These are the activations of a small neural network, seen along a few directions. Each row is one input.
In each table, some parts of the input vary, and every possible input appears once, in random order.
A made-up example of a description, with smaller parts first: one of 8 places around a ring, together with either a single point or one of 11 places around a ring or (one of 2 separate values, together with one of 6 places along a line).
Shared parts are said once, and a part with two or three values counts as separate values.
In the rows, zero is written as 128.

Other details of the inputs vary at random and push rows far along two fixed directions, the same in every table; ignore that.

A family of inputs:
r1: [150 140 160 106 126 195  79 139  86  75 102 114]
r2: [149 124 142 115 117 127 160 114 104 162 117 118]
r3: [ 87 121  94 166 140 125  73 139 183 100 153 126]
r4: [159 125 152  90  93 207  65 163 106  92 121 110]
r5: [ 75 117  89 186 154  62 153  98 181 157 155 136]
r6: [151 131 140 103 135 117 176 118  94 143 108 140]
r7: [ 69 116  81 160 128  49 159 138 210 155 190 172]
r8: [170 132 119 106 131  84 191 125 114 182 104 127]
r9: [151 128 151  98 125 158 136 129  90 113 109 133]
r10: [140 132 153 102  92 118 174 131 113 171 145 141]
r11: [ 83 122  92 191 162  80 124 101 174 134 139 120]
r12: [ 76 117 101 166 127 170  16 156 189  59 163 120]
r13: [176 131 118 104 134  83 193 125 110 181  99 126]
r14: [136 135 160  90 101 155 137 147 103 113 141 152]
r15: [153 137 146 112 141 150 126 125  91 105  97 122]
r16: [ 74 125 107 172 159 128  84 120 163  79 144 138]
r17: [158 133 138 117 128  93 198 102  98 192 107 119]
r18: [147 137 160 120 110 203  59 136  96  93 111  90]
Each input here is: one of 3 separate values, together with either a single point or one of 5 places along a line.
Q: Changing only the choice among 3 separate values turns r2 into r4. The same change can be made to r11. Which row results?
A: r13
Q: Which other rows does r10 become when the choice among 3 separate values takes its other values? List them by row number.
A: r7, r14
Q: Start at r15 and move only the place on the line of 5, one step at a time. The first step leads to r1. Which rows follow, in order?
A: r16, r6, r9
Q: Which other rows does r6 become when the choice among 3 separate values takes its other values? List them by row number.
A: r5, r12
